Each row below holds a small network's activations on one input, seen along a few directions.
In each table, some parts of the input vary, and every possible input appears once, in random order.
Descriptions start from the smaller parts, as in this example, which fits no table here: one of 6 places along a line, together with either a single point or one of 9 places around a ring or (one of 2 separate values, together with one of 5 places around a ring).
Shared parts are said once, and a part with two or three values counts as separate values.

Other details of the inputs vary at random and push rows far along two fixed directions, the same in every table; ignore that.

Rows:
R1: [-45  56 -23 -72 -28 -14 -42   5  30  35  25 -20  -8]
R2: [-40   4  33   7   5  26 -44  -8   5 -23  -1 -17 -13]
R3: [ 53 -43  21  62  35  -9  66 -22 -22 -17 -16  23  18]
R4: [ 56 -42  -7  39  36  -9  60  21 -33 -23 -13  13  22]
R5: [-58  11   2  -8   5  26 -49  25   4 -23  22 -29 -43]
R6: [ 61 -43  16  62  21  -3  54  -9 -32 -25 -21  23  34]
R7: [ 67  11 -42 -19 -20 -48  65   8 -16  40   8  31  34]
R8: [ 64 -67 -21  37  35  10  68  22  -1 -10 -47  19  22]
R9: [-55 -11  14  18  28  22 -32  27   1 -36  15 -21 -50]
R10: [-33  10  19  10 -13  23 -35 -10   0 -17  12 -13 -20]
R11: [-49  -5  20   1  32  25 -44  26   6 -31   4 -28 -29]
R12: [-15  42 -30 -81 -84  11 -48 -21  52  58 -15   0   6]
R13: [-48  -3  41  35  18  22 -34  -8   4 -29   3 -12 -39]
R14: [-19  66 -12 -78 -65 -17 -40 -28  19  50  12  -1  18]
R15: [  92   66  -89 -101  -74  -80   47  -12   -5  108   12   42   88]
R16: [ 57 -51  24  63  41 -10  66 -20 -23 -16 -21  19  29]
R17: [-48  -7  31  30   3  21 -36  -7  -1 -33   8 -10 -38]
R18: [-39   7   5  -3  27   5 -21  10  12  -8  12 -19 -32]
Description of these inputs: one of 2 separate values, together with either a single point or one of 8 places around a ring.
Q: The inputs of R2 and R11 match in every part but the choice among 2 separate values. If R6 is changed in the same way as R2 into R11, which row does it become?
A: R4
Q: Which other rows does R9 become when the choice among 2 separate values takes its other values? List them by row number.
A: R17

Rows:
R19: [ 77 -13   4  17   1 -32  70 -23  -9  23 -21  32  47]
R20: [  9  13 -34 -11 -24 -16  12 -13   7  24  20   8   9]
R21: [ 20   3 -18  -3  -8 -15  23  19 -23  -4  16  -2   1]
R22: [ 15   0 -29 -32 -11  -6   5  -1  19  31  -9   9  20]
R23: [ 18 -43  46  76  51  -6  36  -5 -29 -38 -12   9  -7]
R24: [ 75  -6 -22   3  13 -45  76   4 -42  12   4  16  41]
R25: [ 19 -65  12  54  65  22  33  25  -8 -34 -32   4   1]
R26: [-12   9 -29 -26 -30   7 -13  -8  21  15   7   0  -8]
R27: [-45 -42  25  58  64  35 -18  32  -7 -58  10 -15 -47]
R28: [ 16 -48  21  48  76   9  35  27 -14 -41 -21  -1   4]
R29: [-43 -49  54  68  31  44 -23  12  -2 -66 -20 -14 -56]
R30: [-13  30  18 -32 -28 -20 -15  -6   7  21  -6  11  10]
R31: [-13  25 -20 -13 -29  -5  -8 -17  11  19  23  -1 -10]
R32: [ 18  11 -29 -35 -11  -7   3  21  10  23 -11   5  19]
R33: [ -1  19  -6 -18 -48   4 -16 -10  14  16   1   7 -12]
R34: [-49 -51  45  47  83  37 -16  12  11 -54 -14 -24 -35]
R35: [-66  19  50 -10   0  15 -61  -4  24 -13  -3 -25 -37]
R36: [-13  31   1 -15 -47 -20 -14   0  -6  14  16  17  -4]
R37: [-11  18 -31 -25 -19 -11 -14   2  11  20  27   4  -3]
R38: [ 73 -33 -46   9  -3 -20  65   1 -11  17  -9  40  39]
R39: [-75  15  13 -16  28  15 -58   2  19 -10  24 -29 -42]
R40: [-80  29  47  -6  -1   7 -61   1   3 -18  14 -17 -43]
R41: [-43  58 -21 -81 -40 -11 -50 -20  44  49  17 -18   0]
R42: [ -4  16   8 -23 -37  -5 -21  -8  18  23 -16   3   0]
R43: [-33  69  -1 -75 -60   4 -81 -32  18  33  19 -17  30]
R44: [ 16   6 -24   0  -1 -14  15  27 -17  -2  17   3   2]
R45: [ 79 -21 -33  -2   4 -23  65  21 -18  19 -25  22  47]
R46: [ 20 -41  19  60  75  -1  43  26 -36 -45  -4  -5  -4]
R47: [ 17  10 -10 -21 -30   0   9 -21  17  34 -15   5  13]
R48: [-72   4  11  -3  -9  44 -56  -5  28 -21   5 -30 -55]
R49: [-70  19  21   4  -9  29 -54  -9  18 -13  23 -28 -54]
R50: [-46 -42  54  55  69  40  -8  -7  10 -50 -19 -30 -37]
R51: [ 77 -21 -47   6  -5 -22  64  24 -22  10 -10  35  39]
R52: [ 63 -16 -26  18  18 -38  71 -24 -17  21   3  26  42]
R53: [ 28  -6  -7   9 -29  18 -11 -18 -20 -12  -2  11  34]
R54: [  9   8  -4   5   9 -15  20 -26  -3  14  10   2   6]
R55: [ 24  14 -40 -31 -29 -10   9  25  -6  15   3   6   9]
R56: [-66  21  22 -28  23  21 -58  29  17 -19   5 -40 -36]
R57: [  1  17 -26 -41 -36  -1  -7  21  -5   6   7 -10  -7]
R58: [-43 -48  42  65  39  57 -13   1   3 -59 -14 -21 -56]
R59: [ 69 -20  -3  13 -20 -29  62  -4 -20  20 -34  43  48]
R60: [ 21  13  -1 -19 -36  -6   4 -15  16  30 -17   9  13]
R61: [-14  33 -17 -31   5 -18 -17  15  -2  13  22  -7  -2]
R62: [ 74 -26 -25  13  -4 -16  71 -22  -3  28 -28  27  45]
R63: [ 15 -47  35  84  37  14  34  -1 -21 -44  -6   7 -20]
R64: [-33  56 -25 -93 -57  -4 -50  14  23  39   6 -28  -8]
R65: [ 85 -19 -13  15 -18  -5  40 -26 -27  11 -24  28  80]
R66: [-48 -48  57  66  30  42 -19  20 -12 -69 -21  -4 -51]
R67: [-42  74 -11 -68 -52 -17 -50 -31  26  52  32 -15 -14]
R68: [-42 -35  55  73  34  27 -19  10 -10 -59   0 -12 -52]
R69: [  1  31  -9 -13 -45   4 -39 -23 -15   5  26   1  27]
R70: [ 12   2 -26 -27 -19  -4   7 -14  23  31 -12   3  18]
R71: [ 73  -4  -2  24   0 -40  67 -26 -24  22  -2  32  37]
R72: [ 24  11   6  10  -4  -5  -7 -31 -29  -3  13   6  43]
R73: [  8  17   5 -19 -11  -9   9 -26  15  27  -3   1  13]
R74: [-65   2  -1 -15   4  35 -60  27  23 -21   8 -20 -47]
R75: [-41  61 -22 -86 -30 -13 -57   7  37  46  18 -13   1]
R76: [ -9  28 -31 -26 -18 -12 -16  24   1  12  25   1  -5]
R77: [ 16   4 -17  -3  24 -22  18   6 -10  11  13  11  14]
R78: [ 15 -52  36  49  72  10  42  23 -27 -51 -22 -16  -3]
Q: Describe the family of inputs behind these rows.
A: one of 5 places around a ring, together with either a single point or one of 11 places along a line
Q: The inputs of R70 and R26 match in every part but the place on the ring of 5. If R60 is changed in the same way as R70 into R26, which row does it become?
A: R33
Q: Which other rows does R72 become when the place on the ring of 5 takes its other values? List them by row number.
A: R43, R53, R65, R69
Q: Which other rows does R68 become when the place on the line of 11 takes its other values? List them by row number.
A: R20, R21, R27, R31, R36, R37, R44, R49, R63, R76
Q: List by row number the other rows that have the place on the ring of 5 in common with R61.
A: R23, R24, R39, R40, R46, R52, R54, R67, R71, R72, R77

Rows:
R79: [ 30  12   2  -2 -44 -27  20 -33   9  43 -10  21  16]
R80: [-108   55   44  -48  -16   22 -114    0   11  -19   24  -57  -58]
R81: [ 13   5 -16 -36 -32   5  21 -14  17  36 -28   1   8]
R82: [-26 -45  34  39  64  20  -1  47 -17 -57 -20 -13 -14]
R83: [-99  58  40 -46 -55  26 -91 -31  51  11  12 -41 -60]
R84: [ 21   4 -40 -18  13 -14  41   8  -7  21  11  -4   7]
R85: [-104   73   10  -86  -32   14 -119   41   46   14   23  -38  -65]
R86: [ 30   6   1 -18 -38 -18  19 -46  -4  27 -16  16  25]
R87: [ 26  -8  21  41  14   9  17 -29  -3 -14  -2  -6  12]
R88: [-18 -58  -8  63  45  38  14  42 -23 -66   9 -10 -50]
R89: [ 10  -2 -24 -51 -35 -10   7 -11  21  32 -20  10  25]
R90: [ 54  32 -38 -47 -37 -45  25  26   1  55  -1  13  30]
R91: [ 13   0  10  27   7   3  -8 -19  -6   1   1  18  24]
R92: [ 24  18 -37 -69 -52 -17   8 -19  23  48 -23   8  23]
R93: [ 26  28 -17 -37 -61 -40  16 -37   6  48  -8  38  48]
R94: [-18 -56  40  51  41  39  17   6  20 -43 -39 -22 -40]
R95: [ 17 -29  24  61   0  10  15  16 -48 -50   4   7  -8]
R96: [  9 -34 -23   5  46  -7  37  21 -11 -15   8   0   9]
R97: [ 48  23 -16  -2 -33 -23  10 -30   4  42   9  17  40]
R98: [-31 -21  20  43  49  -2   5   1 -20 -37  19   0 -12]
R99: [ 34  10 -24 -17 -11   5  12  -5  22  23  -7  -8  21]
R100: [-21 -31  -5  34  63   7  12  34  -6 -29   3   3 -26]
R101: [ 35  18 -42 -33 -19  -9   0   3  15  39  -7  24  41]
R102: [-11 -37   5  24  41  30 -13  13   8 -30 -16  -6  10]
R103: [  1 -36  13  38  48  35  -8  17  13 -23 -14   1 -14]
R104: [ 25 -32   4   3  32  -5  31  33 -22 -20 -14   0  23]
R105: [-111   75   29  -65  -38    4 -116    8   20   -1   30  -35  -37]
R106: [ 35  -5 -48  -8 -43  19  -3   9   0   6   1  11  19]
R107: [ 34  12 -30 -43 -45 -23  19  -2  33  53 -17  34  17]
R108: [ 36  20 -42 -51 -53 -29  20  -4  23  60 -23  40  35]
R109: [ -5 -21  38  56  36  24 -15 -14  -1 -27   1   5 -11]
R110: [-101   61   -9  -74  -64   37 -118   46   23  -13   25  -45  -70]
R111: [ 36   1 -27  -9  -8  -1   6   3  19  31  -7   2  22]
R112: [ 27 -32  16  37  25   7  16 -25 -16 -19  -3   6  38]
R113: [ 26   5 -25 -20  -3  16  11  -8   8  21 -13  -9  25]
R114: [-22 -34  35  70  69   7  10   7 -16 -46  18   3 -42]
R115: [ 29  22  11  -5 -12 -19  26 -10 -30  12   4   1  21]
R116: [-14 -22  17  38  49   0  11 -12 -24 -36  15 -14 -20]
R117: [ 36   1 -19  20 -46   9   1 -21 -20   0  15  19  26]
R118: [ 36   1  -3   1  -7  -2   5 -39 -12   9   1   4  36]
R119: [ -9 -20  25  18  45  24  13  32 -17 -35 -22 -27 -21]
R120: [ 34  18  -7  -3 -19  -2  12 -39  -7  25   2   1  37]
R121: [  8 -14  38  48  37  -7  14  14 -34 -32  -7  16   1]
R122: [ 32 -37 -12  13  36  21  18  -2  -4 -15 -25  -8  21]
R123: [-16 -13  18  49  40  -7   9   0 -10 -18  23  -9 -29]
R124: [-12 -26  45  45  13  11   0 -18   8 -18 -16  16 -24]
R125: [ 22   2 -38 -12  16 -27  29  24   8  21  17  20  -2]
R126: [-19 -44  15  56  76  23  30  27   0 -49   2 -28 -46]
R127: [-119   52  -19  -76  -11   12  -99   27   42    7   39  -39  -51]
R128: [ 36  24 -30 -23 -98 -16  12 -31  -7  37   4  37  23]
R129: [  7 -19   2  23  34 -17  31 -10 -25 -17  22   6  13]
R130: [ 38  43 -42 -63 -39 -44   9  27  -3  51  -2  28  39]
R131: [ 34   9 -42 -53 -51 -30  26  -8  20  54 -22  34  48]
R132: [-15 -23  -6  28  49   2  14  30   6 -19   7 -14 -34]
R133: [-27 -41  56  66  34  25  -2 -13  -4 -39 -25  12 -25]
R134: [ 55  39 -37 -53 -40 -43  34  16   2  45  -1   4  32]
R135: [ 27  23  13  -1 -11 -31  10   4 -16  15  10  24  12]
R136: [ 27  25  11   3 -16 -34  13   1 -16  14   5   9  13]
R137: [ 17  35 -64 -76 -21 -34  13   3   4  47  20  -1  17]
R138: [ 19  45 -31 -36 -30 -34  26 -27 -14  46  34   6  19]
R139: [ 13 -21  16  39  22   4   5 -20 -13 -19  -4  12  33]
R140: [ 17 -10  10  -5 -25 -13  20 -35  -1  14 -11  20  31]
R141: [ 30 -22   2  -1  32  -2  28  25 -23 -22 -23  -8   8]
R142: [-117   65   24  -37  -12   18  -93   -7   35   -7   51  -56  -77]
R143: [ 13 -24   1   8  -5   4  19   3  23  16 -31   5  -9]
R144: [ 12 -28  34  41   9  12  34 -34 -10 -12 -28   3   2]
R145: [ 15 -33 -19  11 -38  24  13  10   3 -10 -22  15 -10]
R146: [-15 -22   1  54   8  13   4   6 -31 -45  30   1 -31]
R147: [ 24 -38 -10   9  31  19  15   3   0 -14 -15  -2  33]
R148: [-12 -21  62  62  46  13   8   7 -22 -55  -4 -25 -29]
R149: [-117   54   47  -52  -19   23 -116    6   14  -19   31  -50  -48]
R150: [-26 -13  20  49  51  -1   4   4 -18 -31  17   7 -23]
Q: Describe the family of inputs behind these rows.
A: one of 2 separate values, together with one of 4 places along a line, together with either a single point or one of 8 places around a ring
Q: The inputs of R86 and R118 match in every part but the place on the line of 4. If R131 is changed in the same way as R86 into R118, which row does it become?
A: R102
Q: The inputs of R124 and R109 match in every part but the place on the line of 4. If R140 is changed in the same way as R124 into R109, which row does it become?
A: R112
Q: Which other rows does R79 become when the choice among 2 separate values takes its other values? List them by row number.
A: R143
Q: Which other rows does R141 become when the place on the line of 4 takes its other values? List them by row number.
A: R92, R122, R137
Q: Which other rows does R96 become when the choice among 2 separate values takes its other values? List them by row number.
A: R129
Q: Which other rows does R91 become when the place on the line of 4 takes its other values? List them by row number.
A: R121, R133, R150

Rows:
R151: [-71  30  29 -32   7   2 -46  -1  34   8   5 -32 -45]
R152: [-59  13  -8 -29 -24  39 -68  21  22 -19  13 -34 -30]
R153: [ 20  53 -27 -57 -43 -51  16  -9   3  54  22  12  10]
R154: [ 21  32  -6 -21 -96  -6 -21 -44   3  32   0  26  30]
R155: [-15 -26  10  11  16  17  12  -2  22  -4 -24  -4 -20]
R156: [-44  25  38 -16 -52  31 -65 -53  30  11 -12 -11  -8]
R157: [-13  36 -17 -57 -59  -7 -36  19  19  31   2   1  -6]
R158: [ 80  32 -20   1 -87 -41  38 -50 -29  43  11  52  61]
R159: [ 65  -9 -20   6  18 -34  52   3 -42   5   7  21  54]
R160: [ 32  -8  -7   7  28 -16  33  -8  -6   7   0   1  39]
R161: [ 58 -38   4  60  28 -18  69  26 -43 -22 -15  28  17]
R162: [-39 -17  19  38  47  14  -5   1  -1 -31  18  -8 -40]
R163: [-13  -8  13  25  30 -10  15   2  -7 -14  15   0 -23]
R164: [-74  11   1 -28  -4  36 -54  -4  49   8  -4 -22 -44]
R165: [ 67 -46  -9  65  60 -14  76  -5 -37 -21   5  17  25]
R166: [  6 -48  49  60  76   1  36  10 -11 -33 -25  -5  -2]
R167: [-58   5  30 -13  39  19 -50   9   7 -25   2 -36 -13]
R168: [-78  12  16 -11  33  25 -64  -5  28  -9  15 -43 -39]
R169: [-58  31   5 -26   8  11 -55   6   7 -11  36 -34 -23]
R170: [ 32  -8 -17  10   4  -6  23  18 -40 -14   2  12  22]
R171: [-57  29   8 -37   0  -7 -37  -8  32  18  10 -20 -29]
R172: [ 12 -52   1  74  51  22  25  17 -31 -50   5  -2 -19]
R173: [ 60 -70 -17  63  25   7  70  10 -13 -23 -16  32  13]
R174: [-72  10  15 -27   8  48 -67   1  36 -16  -5 -41 -32]
R175: [  7 -39  45  65  69   0  34  19 -29 -42  -6   0 -14]
R176: [ 67 -63  11  54  41  -3  90   0  -8  -9 -47  23  17]
R177: [-28 -10   5  31  22  27 -16  25 -17 -44  15 -18 -20]
R178: [ 14 -63  24  63  34  21  37  25 -10 -49 -28   2 -30]
R179: [ -4 -28  29  17  26  18   5  11  11  -9 -31  -7  -9]
R180: [-73  25   1 -17 -21  11 -54  17  13 -12  25 -21 -59]
R181: [  73   66  -67 -111  -87  -53   13  -15   20   98  -10   33   80]
R182: [-66  13  17 -24 -14  39 -80  33  18 -29  -3 -30 -40]
R183: [ 70  81 -76 -95 -98 -67  12   3 -12  82  22  39  66]
R184: [-27  16 -32 -33 -32  20 -46   8  22  10  13 -17 -20]
R185: [ 82   6 -64 -37 -33 -28  52 -24   9  64 -12  28  61]
R186: [-59   8  17 -36   9  45 -63  10  20 -14 -15 -30 -21]
R187: [-65  44  22 -34   5   7 -72  15   7 -12  24 -31 -30]
R188: [ 14 -49   0  71  41  11  41  13 -23 -41   4  16 -20]
R189: [-69   7   2 -19 -25  28 -55  17  29 -15   4 -23 -57]
R190: [ 52 -47  54  85  32  -4  54 -55 -27 -22 -26  24  39]
R191: [ 77  37  -9  -6 -65 -52  40 -64 -25  51  16  45  67]
R192: [ 17 -41  19  64  34   2  47  23 -27 -39  -9   9 -26]
R193: [ 56 -55   0  63  64 -16  85 -12 -14  -7 -17  27  26]
R194: [ -8  23 -30 -56 -46   6 -38  17   1  16   2  -4  13]
R195: [  66   82  -58 -110  -72  -75   13  -19   11   97   10   27   82]
Q: Describe the family of inputs behind these rows.
A: one of 5 places around a ring, together with either a single point or one of 8 places around a ring
Q: The inputs of R188 and R193 match in every part but the place on the ring of 5. If R172 is changed in the same way as R188 into R193, which row does it become?
A: R168
Q: The inputs of R186 and R167 match in every part but the place on the ring of 5. If R155 is changed in the same way as R186 into R167, which row does it become?
A: R171
Q: List by row number the other rows that have the place on the ring of 5 in common with R157.
A: R152, R154, R173, R178, R182, R184, R189, R194
Q: Which other rows does R195 become when the place on the ring of 5 takes its other values? List them by row number.
A: R181, R182, R183, R187
Q: Which other rows does R169 become when the place on the ring of 8 takes its other values? List them by row number.
A: R153, R159, R162, R163, R165, R175, R187
